A small network was trained on invented records. Each row is its activation on one of them, seen along a few directions.
Each row is followed by the record's values for the fields TIS, GIKUB, SOT, NUS, ZIFO.
A field that a record lacks is written absent.
Other fields move the rows too, some of them a lot.
In the rows, zero is written as 500.
Strong random noise was added to every row along 2 fixed directions; ignore it. To show where, here is one row again and again, with new noise each time:
[408 441 466 483 514 395 640 481 517 534 504 340 654 627 461 426 557 484
 411 545 608]
[423 460 468 488 512 382 648 491 504 595 530 327 711 677 447 415 540 507
 374 528 609]
[370 404 461 466 522 412 633 460 539 426 476 340 557 558 484 446 596 442
 448 578 621]
[546 512 482 562 450 432 582 530 501 634 377 559 706 499 443 403 442 523
 624 491 458]

[497 561 387 562 435 406 521 519 366 483 450 592 180 369 625 544 580 504
 657 394 599]	TIS: nubug / GIKUB: leg / SOT: zep / NUS: tib / ZIFO: ligam
[477 456 408 465 561 467 512 527 466 371 362 571 446 315 512 560 448 422
 600 591 395]	TIS: bomon / GIKUB: leg / SOT: zep / NUS: tib / ZIFO: ligam
[522 539 413 595 486 461 551 551 348 662 585 495 507 637 512 479 436 483
 351 398 516]	TIS: nubug / GIKUB: leg / SOT: zep / NUS: tib / ZIFO: ligam
[558 542 411 453 441 430 525 461 466 473 459 504 392 447 552 590 510 483
 516 325 416]	TIS: nubug / GIKUB: mokib / SOT: zep / NUS: ger / ZIFO: ligam
[488 585 486 457 511 437 556 503 531 393 440 465 545 442 456 478 477 475
 537 504 668]	TIS: bomon / GIKUB: mokib / SOT: fulo / NUS: tib / ZIFO: ligam
[557 475 492 499 420 465 504 483 542 479 388 617 582 311 551 444 418 533
 612 515 436]	TIS: nubug / GIKUB: absent / SOT: absent / NUS: absent / ZIFO: absent
[523 364 547 557 504 713 363 513 482 261 408 676 321 307 597 555 578 420
 661 625 414]	TIS: nubug / GIKUB: leg / SOT: fosan / NUS: tib / ZIFO: non
[540 615 323 567 456 389 524 479 526 405 409 555 449 431 627 530 515 464
 644 470 535]	TIS: bomon / GIKUB: mokib / SOT: zep / NUS: tib / ZIFO: ligam
[547 532 562 596 520 672 358 523 461 401 376 685 187 228 644 528 522 435
 666 514 382]	TIS: nubug / GIKUB: leg / SOT: fulo / NUS: tib / ZIFO: ligam
[453 458 431 397 537 561 544 435 495 246 509 400 227 370 574 521 644 444
 548 460 654]	TIS: nubug / GIKUB: leg / SOT: fosan / NUS: tib / ZIFO: ligam
[394 448 537 527 553 431 553 518 527 593 612 253 771 706 481 509 516 502
 232 626 575]	TIS: bomon / GIKUB: absent / SOT: absent / NUS: absent / ZIFO: absent
[456 627 447 464 458 450 464 486 435 528 590 486 522 605 544 436 605 487
 362 515 545]	TIS: nubug / GIKUB: leg / SOT: fulo / NUS: ger / ZIFO: ligam
[521 525 542 500 484 523 401 489 469 657 626 377 463 600 503 543 473 448
 370 487 503]	TIS: nubug / GIKUB: leg / SOT: zep / NUS: ger / ZIFO: ligam
[548 462 601 556 521 532 483 492 363 580 714 448 496 658 474 473 564 506
 423 615 462]	TIS: nubug / GIKUB: leg / SOT: zep / NUS: ger / ZIFO: ligam
[549 476 546 573 533 476 461 498 583 544 432 542 648 413 572 480 396 507
 581 541 402]	TIS: bomon / GIKUB: absent / SOT: absent / NUS: absent / ZIFO: absent
[522 386 771 591 603 761 347 559 528 444 568 634 242 359 494 548 486 415
 581 646 283]	TIS: bomon / GIKUB: leg / SOT: fulo / NUS: ger / ZIFO: ligam
[585 423 621 544 542 588 518 496 529 567 569 545 676 636 482 500 391 508
 446 682 354]	TIS: bomon / GIKUB: mokib / SOT: zep / NUS: tib / ZIFO: ligam
[422 469 446 487 435 398 595 507 493 600 571 321 711 654 471 461 529 531
 268 498 638]	TIS: nubug / GIKUB: absent / SOT: absent / NUS: absent / ZIFO: absent
[337 489 395 394 501 386 616 493 344 389 622 215 251 549 521 551 745 366
 303 460 618]	TIS: nubug / GIKUB: leg / SOT: zep / NUS: ger / ZIFO: ligam
[476 631 326 543 399 401 536 550 270 606 649 356 291 684 555 480 593 454
 327 217 632]	TIS: nubug / GIKUB: leg / SOT: zep / NUS: ger / ZIFO: ligam
[479 553 479 480 484 468 497 508 415 472 437 584 458 499 509 493 434 474
 673 558 509]	TIS: bomon / GIKUB: leg / SOT: zep / NUS: tib / ZIFO: ligam
[327 437 384 403 557 413 509 520 478 461 677 269 501 714 488 439 617 520
 398 513 621]	TIS: bomon / GIKUB: leg / SOT: zep / NUS: ger / ZIFO: non
[606 469 502 502 458 502 463 495 501 510 432 668 339 389 484 526 457 438
 624 358 425]	TIS: nubug / GIKUB: mokib / SOT: zep / NUS: ger / ZIFO: ligam
[411 473 443 467 622 476 561 500 424 490 670 319 368 542 497 481 670 541
 322 495 656]	TIS: nubug / GIKUB: leg / SOT: nafa / NUS: ger / ZIFO: ligam
[472 345 597 547 539 583 513 512 596 378 505 671 508 398 413 486 430 538
 608 610 395]	TIS: bomon / GIKUB: mokib / SOT: zep / NUS: tib / ZIFO: non
[552 544 483 591 440 499 527 533 465 702 363 651 787 412 423 470 410 549
 687 457 457]	TIS: bomon / GIKUB: absent / SOT: absent / NUS: absent / ZIFO: absent
[549 456 530 552 468 483 498 490 534 611 490 449 700 542 427 454 461 537
 411 572 505]	TIS: nubug / GIKUB: absent / SOT: absent / NUS: absent / ZIFO: absent
[592 469 615 568 466 594 384 499 440 567 665 550 461 633 478 477 460 486
 406 606 427]	TIS: nubug / GIKUB: leg / SOT: zep / NUS: ger / ZIFO: ligam
[449 456 476 413 570 424 581 504 593 429 509 401 592 589 452 512 554 567
 375 454 543]	TIS: bomon / GIKUB: mokib / SOT: fulo / NUS: tib / ZIFO: ligam
[489 402 719 485 579 642 504 423 540 421 709 516 438 553 493 514 447 458
 463 631 507]	TIS: bomon / GIKUB: mokib / SOT: zep / NUS: ger / ZIFO: ligam
[542 579 428 542 536 450 519 595 424 593 578 412 752 616 460 488 499 652
 381 486 518]	TIS: nubug / GIKUB: leg / SOT: fulo / NUS: tib / ZIFO: non
[464 393 549 471 606 493 486 398 608 457 496 410 605 474 509 478 499 509
 503 600 531]	TIS: bomon / GIKUB: absent / SOT: absent / NUS: absent / ZIFO: absent
[548 624 355 518 442 361 586 541 322 621 500 501 434 603 591 443 575 516
 526 377 583]	TIS: nubug / GIKUB: leg / SOT: zep / NUS: tib / ZIFO: ligam
[505 438 595 460 429 517 433 467 442 422 541 560 320 537 521 502 482 451
 539 470 475]	TIS: nubug / GIKUB: mokib / SOT: zep / NUS: ger / ZIFO: ligam
[494 439 467 484 563 537 485 440 507 447 539 421 308 480 563 543 483 440
 405 468 578]	TIS: nubug / GIKUB: leg / SOT: zep / NUS: tib / ZIFO: ligam
[518 583 493 520 496 526 500 530 354 688 718 534 711 622 513 460 450 571
 471 357 447]	TIS: bomon / GIKUB: leg / SOT: zep / NUS: ger / ZIFO: non
[449 487 387 467 432 530 466 525 514 437 319 535 412 461 543 506 546 530
 569 416 535]	TIS: nubug / GIKUB: leg / SOT: fulo / NUS: tib / ZIFO: non
[582 548 553 489 461 564 393 535 354 557 568 514 562 519 464 489 552 500
 440 477 471]	TIS: nubug / GIKUB: leg / SOT: fulo / NUS: ger / ZIFO: ligam
[457 501 629 512 506 638 537 479 494 582 580 594 726 575 446 508 446 569
 337 555 411]	TIS: nubug / GIKUB: mokib / SOT: fulo / NUS: tib / ZIFO: non
[604 536 594 504 545 504 423 528 548 566 563 500 508 663 469 463 503 495
 402 440 439]	TIS: bomon / GIKUB: mokib / SOT: fulo / NUS: ger / ZIFO: ligam
[413 448 453 447 499 439 527 491 571 427 339 556 690 361 438 466 505 452
 604 608 509]	TIS: bomon / GIKUB: absent / SOT: absent / NUS: absent / ZIFO: absent
[584 613 651 561 444 595 377 529 469 671 566 514 484 644 445 488 450 511
 426 531 492]	TIS: nubug / GIKUB: leg / SOT: fulo / NUS: ger / ZIFO: ligam
[523 508 361 422 476 416 562 440 481 335 470 401 405 442 594 558 534 487
 540 429 611]	TIS: nubug / GIKUB: mokib / SOT: zep / NUS: tib / ZIFO: ligam
[496 533 427 453 549 459 632 498 379 482 590 319 506 668 492 423 595 505
 364 440 636]	TIS: bomon / GIKUB: leg / SOT: nafa / NUS: tib / ZIFO: ligam
[434 504 399 432 425 456 503 510 477 303 446 508 271 449 553 496 516 394
 688 467 556]	TIS: bomon / GIKUB: leg / SOT: zep / NUS: ger / ZIFO: ligam

Which values does each new row have?
[405 302 542 510 533 562 442 525 537 184 431 574 277 295 504 661 593 440
 645 642 489]	TIS: nubug / GIKUB: mokib / SOT: zep / NUS: tib / ZIFO: non
[583 510 572 512 555 459 530 487 578 602 609 453 785 624 454 516 388 605
 483 649 512]	TIS: bomon / GIKUB: mokib / SOT: zep / NUS: tib / ZIFO: ligam
[441 556 378 537 518 445 554 563 551 569 487 416 613 612 503 431 502 615
 412 402 558]	TIS: bomon / GIKUB: leg / SOT: fulo / NUS: tib / ZIFO: non
[474 536 386 482 483 478 546 403 505 387 481 495 319 420 537 517 540 559
 608 520 653]	TIS: nubug / GIKUB: leg / SOT: zep / NUS: tib / ZIFO: ligam
[467 304 595 415 598 497 429 405 516 192 567 384 247 410 616 577 648 400
 491 633 471]	TIS: nubug / GIKUB: mokib / SOT: zep / NUS: ger / ZIFO: ligam
[521 482 540 587 483 482 510 544 525 625 438 507 693 515 453 486 478 488
 521 566 463]	TIS: bomon / GIKUB: absent / SOT: absent / NUS: absent / ZIFO: absent
[504 489 680 538 526 548 475 596 545 528 572 548 544 614 518 482 436 503
 364 569 526]	TIS: bomon / GIKUB: mokib / SOT: fulo / NUS: tib / ZIFO: ligam
[412 421 459 429 489 470 512 429 568 417 413 453 656 397 406 499 558 499
 472 627 560]	TIS: nubug / GIKUB: absent / SOT: absent / NUS: absent / ZIFO: absent
[462 375 562 510 588 525 487 448 610 375 423 481 544 395 450 462 486 405
 537 679 511]	TIS: bomon / GIKUB: absent / SOT: absent / NUS: absent / ZIFO: absent
[484 598 450 512 477 399 656 510 545 485 390 507 485 408 441 504 505 597
 632 450 503]	TIS: bomon / GIKUB: mokib / SOT: fulo / NUS: tib / ZIFO: ligam
[538 427 546 448 465 518 565 535 470 535 606 503 496 683 511 518 506 512
 381 508 512]	TIS: nubug / GIKUB: mokib / SOT: zep / NUS: tib / ZIFO: ligam
[432 463 487 404 551 382 568 468 590 539 503 410 770 591 472 399 498 509
 421 577 554]	TIS: bomon / GIKUB: absent / SOT: absent / NUS: absent / ZIFO: absent
[312 398 468 394 550 474 563 415 604 270 363 418 532 302 474 555 598 402
 566 676 569]	TIS: bomon / GIKUB: absent / SOT: absent / NUS: absent / ZIFO: absent
[640 612 522 597 469 476 435 594 344 737 679 516 470 621 505 529 492 508
 426 315 471]	TIS: nubug / GIKUB: leg / SOT: zep / NUS: ger / ZIFO: ligam
[545 484 553 555 548 476 483 483 557 698 508 467 775 570 490 470 415 565
 481 509 478]	TIS: bomon / GIKUB: absent / SOT: absent / NUS: absent / ZIFO: absent
[528 481 440 425 537 350 528 591 561 538 430 544 634 502 448 508 441 486
 537 516 551]	TIS: bomon / GIKUB: mokib / SOT: zep / NUS: tib / ZIFO: ligam
[358 332 527 446 540 514 481 405 606 362 552 328 452 476 575 567 641 450
 384 626 633]	TIS: nubug / GIKUB: absent / SOT: absent / NUS: absent / ZIFO: absent
[361 385 512 413 598 456 579 418 548 430 498 367 651 468 423 517 573 453
 399 649 609]	TIS: bomon / GIKUB: absent / SOT: absent / NUS: absent / ZIFO: absent
[529 538 568 415 468 461 497 445 492 551 535 563 532 532 516 541 437 542
 475 552 557]	TIS: nubug / GIKUB: mokib / SOT: zep / NUS: tib / ZIFO: ligam
[496 558 629 586 529 554 501 495 427 519 631 443 379 583 548 552 548 474
 375 397 504]	TIS: bomon / GIKUB: mokib / SOT: fulo / NUS: ger / ZIFO: ligam
[516 568 483 471 498 476 565 459 512 542 489 527 515 586 513 453 481 542
 398 380 509]	TIS: nubug / GIKUB: mokib / SOT: fulo / NUS: tib / ZIFO: ligam
[327 442 554 349 490 376 494 499 626 285 527 361 377 451 485 554 612 413
 478 603 546]	TIS: bomon / GIKUB: mokib / SOT: fulo / NUS: ger / ZIFO: ligam
